A small network was shown many inputs. Here are its activations along a few directions, one row for each input.
In each table, some parts of the input vary, and every possible input appears once, in random order.
Descriptions start from the smaller parts, as in this example, which fits no table here: one of 8 places around a ring, together with either a single point or (one of 2 separate values, together with one of 4 places along a line) or one of 9 places around a ring.
Shared parts are said once, and a part with two or three values counts as separate values.
(in the rows, 128 means zero)

Other details of the inputs shift rows strongly along two fixed directions, in all tables alike. That doesn't count.

A family of inputs:
row 1: [104 125 132 136 147 204 102 104 116 189 225  86 169]
row 2: [101  76 154 192 147 178  76 144 105 143 161  80 166]
row 3: [124 204 104  98 143 192 141 146 170 184 136  92 165]
row 4: [138 174 110  83 141 127 138 134 170 146  76  69 152]
row 5: [138 179 109  94 139 129 124 134 162 153  64  63 147]
row 6: [131 110 114 147 116  77 125 107  88 115 141 154  53]
row 7: [125  95 133 151 127  76 126 125 116 110 155 188  79]
row 8: [104  73 152 181 149 167  72 139 106 141 166  88 156]
row 9: [108  99 128 138 156 121  84 113 112 159 158  85 137]
row 10: [102 102 141 128 153 158 105 128  83 167 165  55 143]
row 11: [108 102 141 124 157 133 122 127  86 161 181  78 150]
row 12: [ 99  97 140 115 132 187 115 109  80 155 152  80 161]
row 13: [115 102 142 114 137 134 115 108 109 143 174  99 167]
row 14: [116  81 171 166 141 195 110 130  97 132 168 101 191]
row 15: [125 166 124  69 129 158 145 125 178 126  84  96 195]
row 16: [160 164 133 125 108 106 168 162 167  92  68 185 116]
row 17: [ 93 128 122 146 163 193  72 114 111 180 233  72 147]
row 18: [134 176 130  75 113 179 150 139 149 151  67  73 170]
row 19: [126 103 119 140 129  70 132 114 102 121 160 162  80]
row 20: [100  84 138 144 161 131  73 116 115 159 169  88 142]
row 21: [154 163 117 100 103 113 162 124 170  81  73 188 125]
row 22: [119 100 130 138 134  84 124 119 111 123 160 161  94]
row 23: [107  74 149 169 152 157  71 137 114 146 164 100 151]
row 24: [141 175 118  67 122 154 152 132 156 147  82  67 181]
row 25: [136  98 154 177 118 118 140 147 103  97 146 180 107]
row 26: [131  84 133 173 124 103 111 127 114  97 153 182  83]
row 27: [135 110 106 129  92  96 147  97  85 100 137 182  77]
row 28: [124 103 114 123 112  94 138  94  96 108 161 160 105]
row 29: [126  99 127 138 112  92 137  97 112  89 152 208  97]
row 30: [125 109 131 138 124  67 142 123 111 113 153 186  85]
row 31: [127  99 136 132 117  87 130 104 110 110 164 177 109]
row 32: [151 159 110 117 112  96 143 142 184  97  67 173 100]
row 33: [134  92 137 149 119 128 129 111 106  85 151 194 120]
row 34: [141 176 123  70 116 166 149 134 152 149  75  67 175]
row 35: [ 99 123 124 135 140 203 111  93 121 180 215  98 163]
row 36: [122 101 144 148 129  89 133 130 110 118 159 177 104]
row 37: [133  89 135 172 110 136 142 113  96  83 141 195 117]
row 38: [161 163 126 106 101 105 161 130 170  92  77 190 124]
row 39: [121 116 122 159 116  96 104 113  85 129 129 141  60]
row 40: [131  84 132 200 112 106 122 131 107  87 145 184  81]
row 41: [160 160 126 137 103 113 163 164 169  87  62 172 109]
row 42: [133 172 111  66 119 158 156 124 156 136  76  79 180]
row 43: [104 101 141 121 156 148 117 128  81 168 177  60 156]
row 44: [147 164 151  94 132 185 142 148 178 125  78  99 206]
row 45: [104  74 163 187 146 175 104 147  94 132 172 102 158]
row 46: [160 172 102  88  96  82 172 121 155 108  82 157 111]
row 47: [125  94 124 153 125  77 114 115 124 108 149 183  74]
row 48: [143 160 138  99 127 194 148 143 171 108  69 107 203]
row 49: [128 179 129  82 125 168 156 161 140 160  65  68 156]
row 50: [131  96 139 143 114  83 130 106 110 100 162 202  97]
row 51: [147 176 104 110 100  97 153 133 145 113  54 143  69]
row 52: [122 101 119 125 113  94 135  93 103 104 160 169 111]
row 53: [ 97 137 118 152 162 183  58 117 111 179 219  74 144]
row 54: [152 169  98 102 115  73 154 124 169 110  73 151  93]
row 55: [137 166 150 131 130 187 156 177 168 125  66  90 196]
row 56: [136 177 114  78 139 139 148 147 156 154  75  59 158]
row 57: [128 157 123 103 143 144 109 149 189 150  71  85 168]
row 58: [131 156 126 109 140 155 107 152 190 146  70  86 172]
row 59: [122  81 171 156 140 180 108 129  97 126 172 114 173]
row 60: [110 101 129 130 153 128 103 110  94 153 163  73 125]
row 61: [155 173  98  97 115  70 168 135 155 117  76 147  90]
row 62: [155 178 105  98 100  93 177 147 136 119  67 148  86]
row 63: [126  99 119 143 127  68 117 110 122 109 150 174  72]
row 64: [107 106 134 145 151 141  81 114  87 163 154  64 128]
row 65: [138  86 130 184 113  99 119 132 112  84 145 189  76]
row 66: [153 163 121 115 114  94 156 152 176 100  73 175 103]
row 67: [105  90 164 144 155 152 110 137 104 144 176 114 162]
row 68: [129 111 126 137 123  68 145 119  97 119 160 170  87]
row 69: [150 216  77 114 109 117 157 140 174 131 118 178  78]
row 70: [125 179 125  84 130 169 144 156 148 158  61  57 152]
row 71: [130  89 144 169 128 109 123 138 111 103 153 178  96]
row 72: [158 175  92 110 116  67 144 125 161 120  62 144  85]
Description of these inputs: one of 6 places along a line, together with either a single point or one of 11 places along a line.
The inputs of row 50 and row 57 match in every part but the place on the line of 6. If row 18 is changed in the same way as row 50 into row 57, which row does it become? -> row 39
The inputs of row 5 and row 56 match in every part but the place on the line of 6. If row 23 is changed in the same way as row 5 into row 56, which row does it become? -> row 71
Which other rows does row 63 become when the place on the line of 11 takes its other values? List them by row number. -> row 4, row 6, row 26, row 32, row 40, row 47, row 51, row 54, row 60, row 65
A walk changes only the place on the line of 11. It starts at row 55 and steps to row 25. List the rest of the walk in order. -> row 16, row 67, row 36, row 30, row 68, row 11, row 43, row 62, row 49
Which other rows does row 53 become when the place on the line of 6 takes its other values? List them by row number. -> row 1, row 3, row 17, row 35, row 69

A family of inputs:
row 73: [137 128 121 144 114 119 143 121 135 111 141 164 112]
row 74: [134 136 121 135 129 138 124 140 142 133 113 118 128]
row 75: [134 125 121 139 114 118 138 126 133 114 142 166 113]
row 76: [127 122 134 135 129  98 130 131 128 113 124 160 108]
row 77: [ 90  76 131 135 153 149  86  98  85 150 195  78 147]
row 78: [129 123 128 135 130 101 127 134 130 115 126 162 108]
row 79: [120 138 134 118 151 150 118 145 147 141 118 100 164]
row 80: [131 131 123 137 115 122 132 127 120 112 130 164 104]
row 81: [ 95  72 141 148 157 149  71  94  80 165 213  91 139]
row 82: [125 147 131 109 138 155 131 143 161 141 109 103 172]
row 83: [140 115 126 139 120  96 132 132 120 106 120 143 106]
row 84: [136 117 121 142 112 109 137 124 108 116 113 149 105]
row 85: [108  97 113 128 135 124 106 104 100 131 163 108 126]
row 86: [140 122 122 135 115 115 141 120 107 110 121 156 111]
row 87: [134 122 122 144 120 111 126 134 126 121 123 154  97]
row 88: [132 141 126 117 121 139 138 135 150 126 121 137 142]
row 89: [135 117 130 136 118 100 142 120 123 110 128 158 119]
row 90: [133 137 117 121 129  98 142 124 117 139 138 148  87]
row 91: [135 126 131 128 116 118 136 123 121 112 132 165 108]
row 92: [133 121 131 129 114 111 139 124 129 115 134 167 113]
row 93: [130 127 130 131 115 118 134 124 116 112 126 163 103]
row 94: [142 116 124 132 114 107 146 119 120 112 130 160 120]
row 95: [131 153 121 124 121 145 136 135 142 121 111 132 133]
row 96: [138 160 130  93 128 156 149 137 165 134  86  95 182]
row 97: [132 118 134 134 119 101 140 121 127 113 128 161 116]
row 98: [138 124 132 129 116 116 139 118 119 110 129 162 110]
row 99: [136 131 122 138 115 124 135 126 126 109 140 164 108]
row 100: [130 146 127 114 122 143 134 136 138 124 109 134 132]
row 101: [ 95  96 138 128 154 148 112 121  80 162 193  71 143]
row 102: [131 145 126 129 140 163 122 141 152 143 109  81 157]
row 103: [129 152 127 111 137 159 134 143 166 141 107 100 174]
row 104: [137 119 131 138 119  98 132 130 124 106 118 145 104]
row 105: [136 118 127 137 124  93 135 129 120 106 121 151 114]
row 106: [100  94 144 147 157 146  92 117  75 178 215  79 143]
row 107: [ 96  95 133 127 153 148 112 124  79 161 191  68 146]
row 108: [134 125 130 132 115 117 137 120 113 111 123 160 106]
row 109: [133 131 117 157 114 119 133 124 124 117 125 153  98]
row 110: [138 139 123 140 135 132 126 138 146 124 118 118 127]
row 111: [133 121 128 138 124 104 125 136 130 115 125 154  99]
row 112: [131 156 130  95 128 159 139 145 168 138 100 107 170]
row 113: [129 130 134 123 126 130 126 138 137 131 106 120 126]
row 114: [142 113 122 140 115 102 133 130 115 113 115 144 103]
row 115: [122 145 137 110 130 160 129 137 143 144  92  86 161]
row 116: [127 134 138 121 135 120 130 134 141 122 110 123 140]
row 117: [130 130 138 123 129 123 127 136 140 122 109 116 131]
row 118: [134 136 120 148 115 124 138 122 123 108 132 159 103]
row 119: [123 135 136 115 139 157 117 146 146 146 109  89 154]
row 120: [129 119 132 133 120 105 137 126 131 116 129 163 115]
row 121: [125 125 108 119 121 100 127 102 126 117 128 148  93]
row 122: [129 150 128 124 150 155 124 143 157 138 111  92 166]
row 123: [ 99  80 140 156 149 146  67  96  78 164 217  82 146]
row 124: [119 144 137 111 130 160 125 140 144 146  96  91 158]
row 125: [135 159 134  92 127 156 146 137 167 135  89  99 177]
row 126: [127 144 120 135 122 141 129 136 139 132 108 125 129]
row 127: [101  99 142 150 151 143  94 118  75 173 215  77 144]
row 128: [133 162 129 100 129 166 135 143 160 132 102 106 164]
row 129: [132 120 131 137 125  95 134 127 122 106 123 152 113]
row 130: [134 160 130  98 129 163 141 137 148 133  83  92 171]
row 131: [136 150 130 101 134 147 144 139 159 134  90  89 183]
row 132: [ 95  91 143 131 157 146 109 115  80 164 197  79 136]
row 133: [127 127 121 145 114 116 129 129 122 121 121 158  99]
row 134: [134 128 120 145 131 105 128 133 132 114 129 162 108]
row 135: [135 129 131 123 124 128 130 135 132 126 103 112 133]
row 136: [130 136 118 120 128  97 147 122 116 134 136 148  85]
row 137: [134 143 123 132 129 136 139 131 152 124 119 129 143]
row 138: [138 125 120 149 126 108 125 135 132 115 128 153  99]
row 139: [145 163 126  92 129 161 147 138 155 131  82  94 176]
row 140: [135 141 116 126 125  96 140 124 116 140 141 149  90]
row 141: [131 120 134 137 123 101 127 133 129 114 122 151 100]
row 142: [ 98  77 140 151 152 147  67  96  80 166 214  88 144]
row 143: [142 165 130  92 129 161 146 137 158 130  83  96 175]
row 144: [135 117 132 138 116 104 131 128 121 115 117 149  98]
row 145: [135 145 129 111 122 142 136 136 144 121 115 137 134]
row 146: [130 120 128 133 120 107 135 129 132 117 133 166 113]
row 147: [129 131 110 117 122 100 127 105 133 122 122 152  92]
row 148: [127 149 132 108 129 161 133 139 144 142  84  81 168]
row 149: [137 169 126 109 129 170 141 138 164 129 102  99 166]
row 150: [113  98 127 132 142 126  95  99 105 146 172 121 115]
row 151: [134 122 125 143 126 106 125 136 130 116 127 155  99]
row 152: [127 124 124 140 114 115 128 130 121 122 121 158  98]
The inputs of row 89 and row 97 match in every part but one. If row 129 is changed in the same way as row 89 into row 97, which row does it become? -> row 116
The inputs of row 110 and row 138 match in every part but one. If row 123 is changed in the same way as row 110 into row 138, which row does it become? -> row 142
The inputs of row 118 and row 130 match in every part but one. If row 149 is changed in the same way as row 118 into row 130, which row does it become? -> row 143
What is each input in this table made of? -> one of 8 places along a line, together with either one of 2 separate values or one of 8 places around a ring
Which other rows agree with row 81 in the place on the line of 8? List them by row number. -> row 79, row 80, row 82, row 87, row 88, row 128, row 133, row 140, row 151
Which other rows does row 132 become when the choice among 2 separate values takes its other values? List them by row number. -> row 121
Which other rows does row 125 become when the place on the line of 8 takes its other values? List them by row number. -> row 73, row 75, row 88, row 92, row 94, row 96, row 112
A walk changes only the place on the ring of 8. It starts at row 124 and steps to row 113. List the rest of the walk in order. -> row 141, row 76, row 120, row 92, row 91, row 93
Which other rows agree with row 90 in the place on the line of 8? List them by row number. -> row 78, row 100, row 111, row 112, row 119, row 145, row 146, row 150, row 152
Which other rows does row 142 become when the choice among 2 separate values takes its other values? List them by row number. -> row 106
